Each row below holds a small network's activations on one input, seen along a few directions.
In each table, some parts of the input vary, and every possible input appears once, in random order.
Descriptions start from the smaller parts, as in this example, which fits no table here: one of 3 separate values, together with either a single point or one of 11 places around a ring or (one of 5 places around a ring, together with one of 6 places along a line).
Shared parts are said once, and a part with two or three values counts as separate values.

Other details of the inputs vary at random and push rows far along three fixed directions, the same in every table; ignore that.

Rows:
row 1: -4	1	-5	-1	-2	3	-5	-2	8	-1	5	6	5
row 2: 6	-12	7	7	-4	-12	5	16	-18	-6	-11	-8	-7
row 3: 3	-7	-4	-6	-2	6	-2	-6	9	5	2	3	2
row 4: 2	-2	-1	-2	-4	3	-5	-6	7	0	3	5	7
row 5: 21	30	51	22	24	42	15	-6	37	-7	18	-3	-32
row 6: -2	0	4	-4	-1	0	-2	-9	-2	5	5	8	4
row 7: -1	0	-3	-1	-2	2	-5	-5	8	0	3	6	6
row 8: 2	-6	-5	-5	-1	5	-1	-7	9	6	0	3	2
row 9: -2	1	3	-5	-2	-1	2	-8	0	5	6	8	5
row 10: 2	1	3	5	-2	-18	6	20	-16	-1	-8	-9	-6
row 11: 13	-6	1	7	-1	-13	-2	20	-12	-3	-10	-13	2
row 12: 3	1	-6	-4	2	4	-2	-4	7	5	3	5	6
row 13: -5	2	5	-2	-5	2	-3	-8	-3	5	4	8	5
row 14: -5	-1	-4	0	1	3	-6	-3	10	1	1	5	5
row 15: -3	-1	-7	-4	3	3	-1	-3	11	4	-1	6	2
row 16: -8	2	0	-3	0	0	-2	-4	-1	4	7	10	2
row 17: -6	-3	-5	1	-2	5	-6	-3	9	3	3	4	2
row 18: -8	3	1	0	0	-1	-4	-7	-2	5	6	10	1
row 19: -1	1	-8	-4	3	4	-2	-1	8	4	5	6	4
row 20: 5	-2	5	5	2	-17	3	18	-18	-2	-9	-9	-6
row 21: 6	-7	-7	4	1	-14	3	20	-8	-1	-14	-13	-9
row 22: 5	0	5	4	-4	-16	7	19	-16	-1	-9	-10	-5
row 23: -7	4	-1	-3	0	-3	0	-6	1	5	6	9	2
row 24: -10	-3	-1	2	-1	0	0	-7	1	1	2	13	-1
row 25: -6	-2	-4	-1	0	5	-5	-1	9	1	2	5	5
row 26: 9	-3	-7	2	1	-15	3	21	-9	-4	-12	-10	-6
row 27: 2	-6	-3	-8	0	6	-1	-5	9	3	1	4	5
row 28: 0	0	5	8	-2	-16	1	19	-18	-2	-10	-8	-6
row 29: 2	0	-6	-6	-1	3	-1	-4	8	3	1	7	3
row 30: 10	-11	3	4	-3	-11	-1	20	-9	-5	-12	-14	0
row 31: 1	0	-6	-5	1	1	-1	-5	9	2	1	7	3
row 32: 1	-7	-1	-1	-5	6	-6	-7	8	3	3	1	5
row 33: -4	-3	-9	-4	0	4	-1	-3	10	5	2	5	-1
row 34: -4	0	6	-3	-6	3	-4	-8	-3	4	6	7	6
row 35: -8	-4	1	1	-1	1	0	-9	0	1	1	12	1
row 36: -2	-2	5	-4	-3	2	-4	-8	-3	4	7	7	4
row 37: 0	-5	-1	-2	-2	5	-5	-6	8	1	0	3	8
row 38: 7	-2	6	3	-5	-16	7	18	-17	-1	-9	-11	-4
row 39: 5	-11	5	8	-3	-14	6	15	-18	-6	-13	-7	-7
row 40: 4	-2	-5	-7	-2	3	0	-6	8	3	2	6	4
row 41: 5	-3	6	6	-1	-15	1	18	-20	-1	-9	-9	-7
row 42: 1	-5	-4	-7	1	5	0	-6	9	4	-1	5	4
row 43: -2	2	-5	2	1	2	-7	-3	7	2	5	5	8
row 44: -2	-1	5	-6	-2	1	-2	-8	-2	4	7	7	5
row 45: 6	-2	-4	-6	0	5	-3	-5	6	4	5	4	7
row 46: 17	32	54	28	23	20	28	21	16	-10	5	-14	-49
row 47: 25	23	51	31	25	25	21	20	23	-12	-3	-18	-43
row 48: -1	-4	-7	-4	1	3	-1	-6	10	6	-1	4	1
row 49: -2	-4	-3	1	-3	5	-6	-6	9	4	1	3	4
row 50: 3	-3	0	-3	-5	5	-5	-5	6	-1	5	4	7
row 51: -5	-2	-5	2	-2	3	-6	-5	9	3	2	4	3
row 52: 0	2	-8	-3	4	2	-3	-3	8	4	4	6	4
row 53: -4	-2	-8	-5	2	5	-1	-1	10	3	1	6	2
row 54: -25	53	-9	-6	24	54	26	-67	-20	-58	12	-59	-23
row 55: 10	-6	0	6	-4	-13	-1	21	-10	-5	-11	-11	-1
row 56: -2	0	4	-6	-3	0	1	-7	-1	5	7	7	5
row 57: -1	-1	5	7	-3	-15	1	22	-18	-2	-8	-8	-6
row 58: -3	1	4	-6	-6	1	2	-7	0	5	7	7	6
row 59: 5	-1	-5	-5	1	4	-2	-5	7	5	3	5	7
row 60: -6	-5	1	1	-3	3	0	-9	0	1	1	12	1
row 61: 0	-6	-2	0	-4	5	-5	-7	8	4	1	2	5
row 62: -6	2	3	-1	0	-1	-4	-8	-2	5	4	9	3
row 63: -4	2	2	-3	-1	0	-2	-7	-2	5	5	9	3
row 64: -5	3	1	-4	0	-3	1	-7	1	5	5	9	4
row 65: -7	3	4	-1	-5	2	-4	-7	-2	5	4	8	4
row 66: -6	4	2	-3	-3	-2	2	-6	1	5	5	8	4
row 67: -27	9	-62	-22	1	3	7	-36	-58	-58	-18	-74	13
row 68: 7	-5	7	5	-2	-15	2	16	-20	-1	-9	-10	-6
row 69: -7	3	0	-2	1	-2	-3	-6	-1	5	6	10	2
row 70: 8	-8	-4	2	3	-14	4	21	-8	-3	-16	-13	-5
row 71: -8	4	-1	-4	-1	-1	1	-4	1	5	8	9	2
row 72: 0	-3	-6	-5	1	5	-1	-4	10	4	-2	5	4
row 73: 2	1	-3	1	-1	5	-7	-4	6	2	4	4	9
row 74: -3	-3	-3	1	-2	3	-6	-6	9	3	1	3	4
row 75: 7	-4	-2	7	-2	-15	-2	22	-9	-6	-11	-10	-3
row 76: 12	-4	-5	3	4	-14	2	21	-10	-2	-12	-12	-2
row 77: -2	1	-8	-5	0	3	-1	-1	9	2	4	8	1
row 78: -3	1	-5	1	0	4	-7	-1	7	1	7	5	7
row 79: 1	-3	4	6	0	-15	1	21	-19	-2	-7	-8	-8
row 80: 0	1	-3	1	1	3	-7	-5	7	2	4	5	9
row 81: 9	-9	-5	3	-1	-12	3	19	-9	0	-15	-14	-7
row 82: 5	-3	-3	-8	-3	4	-1	-5	7	2	3	5	4
row 83: -4	3	1	-4	-2	-1	1	-7	0	6	5	8	4
row 84: -11	-4	-1	2	-2	2	0	-6	1	0	4	13	-1
Each input here is: one of 6 places along a line, together with either a single point or one of 5 places along a line or (one of 2 separate values, together with one of 4 places along a line).
The inputs of row 24 and row 39 match in every part but the place on the line of 6. If row 23 is changed in the same way as row 24 into row 39, which row does it become?
Answer: row 9
The inputs of row 34 and row 65 match in every part but the place on the line of 6. If row 36 is changed in the same way as row 34 into row 65, which row does it become?
Answer: row 41
Change only the place on the line of 4 in row 4. List by row number the other rows that result.
Answer: row 11, row 37, row 61
Start at row 66 and move only the place on the line of 5, one step at a time. The first step leads to row 64. Which rows follow, in order?
Answer: row 20, row 62, row 54
Start at row 32 and move only the place on the line of 6, one step at a time. The first step leads to row 61. Which rows follow, in order?
Answer: row 49, row 74, row 51, row 17
Change only the choice among 2 separate values in row 3. List by row number the other rows that result.
Answer: row 32
Change only the place on the line of 6 in row 70. List by row number the other rows that result.
Answer: row 15, row 27, row 42, row 53, row 72

Rows:
row 85: 0	16	10	4	7	8	13	-2	-3	-10	4	-3	-16
row 86: -8	-9	-6	-4	-2	5	-7	-10	9	10	-1	13	5
row 87: -3	-2	-6	-5	-6	3	-8	-8	14	13	3	6	12
row 88: 2	18	10	3	12	5	14	-3	-2	-10	4	-3	-12
row 89: -3	-4	-6	-7	-3	3	-5	-7	14	7	2	11	13
row 90: -33	6	-71	-34	-15	-6	-1	-46	-66	-44	-11	-68	31
row 91: 8	-12	4	8	-5	-27	6	28	-20	1	-11	-1	-6
row 92: -5	-6	-9	-3	-1	1	-4	-10	10	6	0	18	5
row 93: -9	0	-8	-7	-2	1	-8	-7	11	17	4	8	6
row 94: 2	20	10	4	8	5	10	-4	-2	-4	5	-8	-13
row 95: 1	-5	-10	-8	-4	6	-7	-4	12	5	7	13	10
row 96: -11	-4	-8	-7	-3	4	-5	-5	10	11	4	14	3
row 97: -7	-6	-10	-5	-2	-1	-1	-8	11	5	5	18	3
row 98: 12	-9	8	5	-6	-24	2	29	-17	1	-14	-9	3
row 99: -3	-11	-4	-2	-6	6	-8	-12	12	7	-2	11	10
row 100: 11	16	12	3	7	10	4	-3	0	-6	7	-15	-7
row 101: 9	7	14	5	6	12	7	-5	-1	-12	7	-10	-10
row 102: 11	14	12	2	11	10	8	-2	0	-12	6	-9	-5
row 103: -16	0	-8	11	-2	3	-19	-2	12	0	7	14	12
row 104: 5	6	19	8	3	13	6	-9	-1	-10	-2	-11	-11
row 105: 3	-3	-10	-9	1	3	-7	-5	14	5	6	12	15
row 106: 10	4	6	5	9	14	7	-2	7	-13	3	-12	-12
row 107: -3	7	16	6	7	10	10	-5	-3	-6	4	-9	-17
row 108: -5	-11	-4	-4	-8	4	-5	-10	13	6	3	11	9
row 109: 10	-16	10	7	-10	-22	1	26	-18	0	-13	-10	-2
row 110: 3	11	13	8	9	9	11	-7	-4	-10	0	-3	-15
row 111: 0	7	17	7	8	12	7	-7	-4	-6	-1	-8	-16
row 112: -8	-1	-12	-7	-3	0	-2	-5	11	6	4	19	3
row 113: 16	-10	4	3	-6	-21	-1	31	-19	-1	-10	-8	0
row 114: -8	17	14	22	8	10	-4	1	0	-15	7	-7	-8
row 115: 2	15	2	3	14	7	13	-1	7	-11	0	-5	-14
row 116: 12	6	15	6	7	14	4	-7	-2	-12	2	-10	-9
row 117: -1	16	14	4	8	8	7	-4	-2	0	4	-14	-14
row 118: -6	3	-12	-6	-1	-2	-4	-6	12	12	5	13	6
row 119: -1	-24	-16	-7	-10	-33	-12	28	-6	21	-13	16	17
row 120: 6	-8	6	4	-1	-26	2	31	-20	5	-13	-6	-3
row 121: 4	-10	6	5	-6	-23	2	32	-21	5	-12	-6	-7
row 122: -5	-6	-6	-6	-8	5	-5	-6	13	7	2	12	9
row 123: 4	-10	-7	-4	-2	7	-10	-10	12	5	2	12	12
row 124: 4	-1	-10	-7	-2	4	-10	-6	14	11	7	7	13
row 125: 10	-11	8	5	-11	-21	1	30	-18	1	-14	-9	-2
row 126: -11	-9	-7	-5	-3	3	-5	-8	10	10	4	13	3
The inputs of row 118 and row 94 match in every part but one. If row 97 is changed in the same way as row 118 into row 94, which row does it become?
Answer: row 91
What do these inputs look like to the network?
Answer: one of 2 separate values, together with either a single point or (one of 4 places along a line, together with one of 5 places along a line)
